Each row below holds a small network's activations on one input, seen along a few directions.
Each table varies a few parts of the input and shows all the possible inputs, shuffled.
A made-up example of a description, with smaller parts first: one of 5 places around a ring, together with either a single point or one of 9 places around a ring or (one of 3 separate values, together with one of 6 places along a line).
Shared parts are said once, and a part with two or three values counts as separate values.
In the rows, zero is written as 128.

Other details of the inputs shift rows strongly along two fixed directions, in all tables alike. That doesn't count.

A family of inputs:
row 1: [151  91 161 184 170 128 132 152 156 109 217  95]
row 2: [186 116 172 225 205  99  45 192 144 175 239  80]
row 3: [208 178 102 117 121 134 100 110 114 140  39 123]
row 4: [ 76  39 183 136 129 171 168 151 129 116 203 140]
row 5: [ 62  18 147 115 110 133 234  82 154  25 201  94]
row 6: [172 145 110 110 118 136 137 101 119 116  61 121]
row 7: [180 169  99  88 111 136 101 110 101 155  33 150]
row 8: [ 11  61 152 104  97 169 213 134 136  80 165 164]
row 9: [ 75  39 173 121 120 163 175 143 132 114 195 146]
row 10: [181 116 182 232 206 115  46 206 148 171 236  86]
row 11: [196 147 129 132 153 120  54 157  89 207 114 128]
row 12: [162  97 161 171 147 150 131 133 139  99 174  96]
row 13: [144 194 107 114 115 138  80 148  99 179  63 164]
row 14: [129 174 106 109 119 119 161 103 144  86  81 126]
row 15: [213 102 141 144 163 112  58 149 102 196 155  90]
row 16: [ 83 140  87  32  69 115 182  72 104 113  46 164]
row 17: [131 111 172 199 174 152  58 205 134 177 217 116]
row 18: [ 98  92 162 175 160 136 107 170 133 157 224 119]
row 19: [168 133 111  92 114 128 115 107 107 147  75 136]
row 20: [136 149  80  65  78 130 183  66 127  82  20 147]
row 21: [119 138  91  50  75 143 174  75 116 100  34 172]
row 22: [109 156 116  73  87 153 135 112 107 133  48 174]
row 23: [ 54 100 146 140 129 152 149 152 139 112 178 147]
row 24: [150 212  96 125 123  94 102 121 137 140  67 140]
row 25: [191 187 108 135 151 112  35 162  88 218 103 138]
row 26: [111 135  70  43  69 108 205  43 122  67  19 128]
row 27: [188 192 118 178 174  96  30 176 120 213 137 121]
row 28: [128  53 160 156 141 137 170 114 145  76 205  88]
row 29: [188 216 122 160 150 102  44 159 135 164  89 121]
row 30: [ 98 103 178 193 162 148 100 192 153 145 214 120]
row 31: [165 167 129 172 161 122  44 179 113 208 151 128]
row 32: [172 135 102 102 117 121 138  95 118 113  68 113]
row 33: [211 209  93 133 147  87  75 116 125 149  80 103]
row 34: [ 54  38 153 130 126 116 224  99 165  36 220  94]
row 35: [ 87  46 158 135 114 153 216  98 159  49 190 108]
row 36: [ 97 159  80  73  97 108 134 103  93 146  70 155]
row 37: [ 39 174  75  66  77  95 186  70 132  98  59 156]
row 38: [118  45 178 145 132 175 148 141 131 108 189 134]
row 39: [ 89 202  93 105 105 120 130 121 137 133  57 160]
row 40: [199 206  99 158 164  62  43 135 118 186 110 102]
row 41: [ 19  42 161 115 102 164 210 138 139  89 200 159]
row 42: [ 98 138 103  77  78 141 207  61 140  46  61 135]
row 43: [125 160 111 138 142 103  83 135 110 184 138 119]
row 44: [110  76 177 174 147 145 158 145 165  74 212 100]
row 45: [ 79 162 105 119 112 121 141 127 142 124 104 157]
Description of these inputs: one of 5 places along a line, together with one of 9 places around a ring.
The inputs of row 25 and row 41 match in every part but the place on the line of 5. If row 2 is changed in the same way as row 25 into row 41, which row does it become?
Answer: row 24
The inputs of row 42 and row 5 match in every part but the place on the line of 5. If row 7 is changed in the same way as row 42 into row 5, which row does it become?
Answer: row 15
Change only the place on the line of 5 in row 27. List by row number the other rows that result.
Answer: row 30, row 37, row 39, row 45
A walk changes only the place on the ring of 9. It starts at row 38 and steps to row 3. List the rest of the walk in order.
Answer: row 12, row 44, row 29, row 30, row 17, row 13, row 22

A family of inputs:
row 46: [157 154  98  91 102 129 148  85 122  99  49 128]
row 47: [126  65 178 189 170 127 124 164 152 122 243  93]
row 48: [188 157 113 129 142 108  83 130 112 169 105 120]
row 49: [ 84  90 143 113 110 150 171 122 134 100 143 143]
row 50: [160 140 128 140 144 125  85 148 114 172 130 126]
row 51: [ 76  91 140 124 116 130 186 112 154  74 161 128]
row 52: [146 137 140 161 151 127  92 156 130 154 156 119]
row 53: [ 89 170  98  92  95 121 155 102 132 106  68 153]
row 54: [ 61  93 136 115 111 138 175 119 137  96 152 138]
row 55: [164 190  74  79  97 115 137  76 115 110  16 131]
row 56: [ 94 175  87  78  88 124 155  95 121 111  49 158]
row 57: [180 162 111 128 143 100  81 129 113 168 106 117]
row 58: [146 146 129 148 147 121  87 151 120 162 138 121]
row 59: [143 136 138 159 152 123  91 155 126 158 156 118]
row 60: [167 131 139 159 154 117  98 146 135 143 154 111]
row 61: [ 68  64 167 138 122 157 182 134 152  81 188 135]
row 62: [153 149 129 152 147 123  86 151 122 161 137 122]
row 63: [114 165 103  90  97 132 144 106 125 115  59 157]
row 64: [150 135 142 160 152 130  94 156 130 154 153 121]
row 65: [171 130 129 142 150 111  92 138 118 159 143 112]
row 66: [151 137 128 141 144 123  88 147 114 168 137 124]
row 67: [124 162  98  80  95 129 137 104 114 130  53 157]
row 68: [150 124 140 152 149 131  93 155 120 162 155 121]
row 69: [ 66  91 137 116 112 143 176 120 136  96 153 138]
row 70: [150 132 140 157 151 131  93 156 126 157 152 121]
row 71: [106  91 133 122 118 133 178 102 139  77 143 109]
row 72: [166 168 116 136 140 123  80 145 113 170 104 129]
row 73: [172 125 145 157 152 123  98 146 136 141 152 114]
row 74: [100 168  90  79  94 116 143  98 117 125  58 154]
row 75: [104  72 147 117 117 139 172 116 136  96 156 130]
row 76: [ 68  59 164 132 120 160 182 134 144  87 185 135]
row 77: [101  85 132 118 113 138 188  96 140  69 142 111]
What is each input in this table made of?
Answer: one of 4 places along a line, together with either one of 3 separate values or one of 5 places along a line
A walk changes only the place on the line of 5. It starts at row 66 and steps to row 69. List the rest of the walk in order.
Answer: row 56, row 62, row 52
A walk changes only the place on the line of 4. It starts at row 58 and steps to row 56. List the rest of the walk in order.
Answer: row 72, row 76
Change only the choice among 3 separate values in row 60. List by row number the other rows that result.
Answer: row 48, row 55
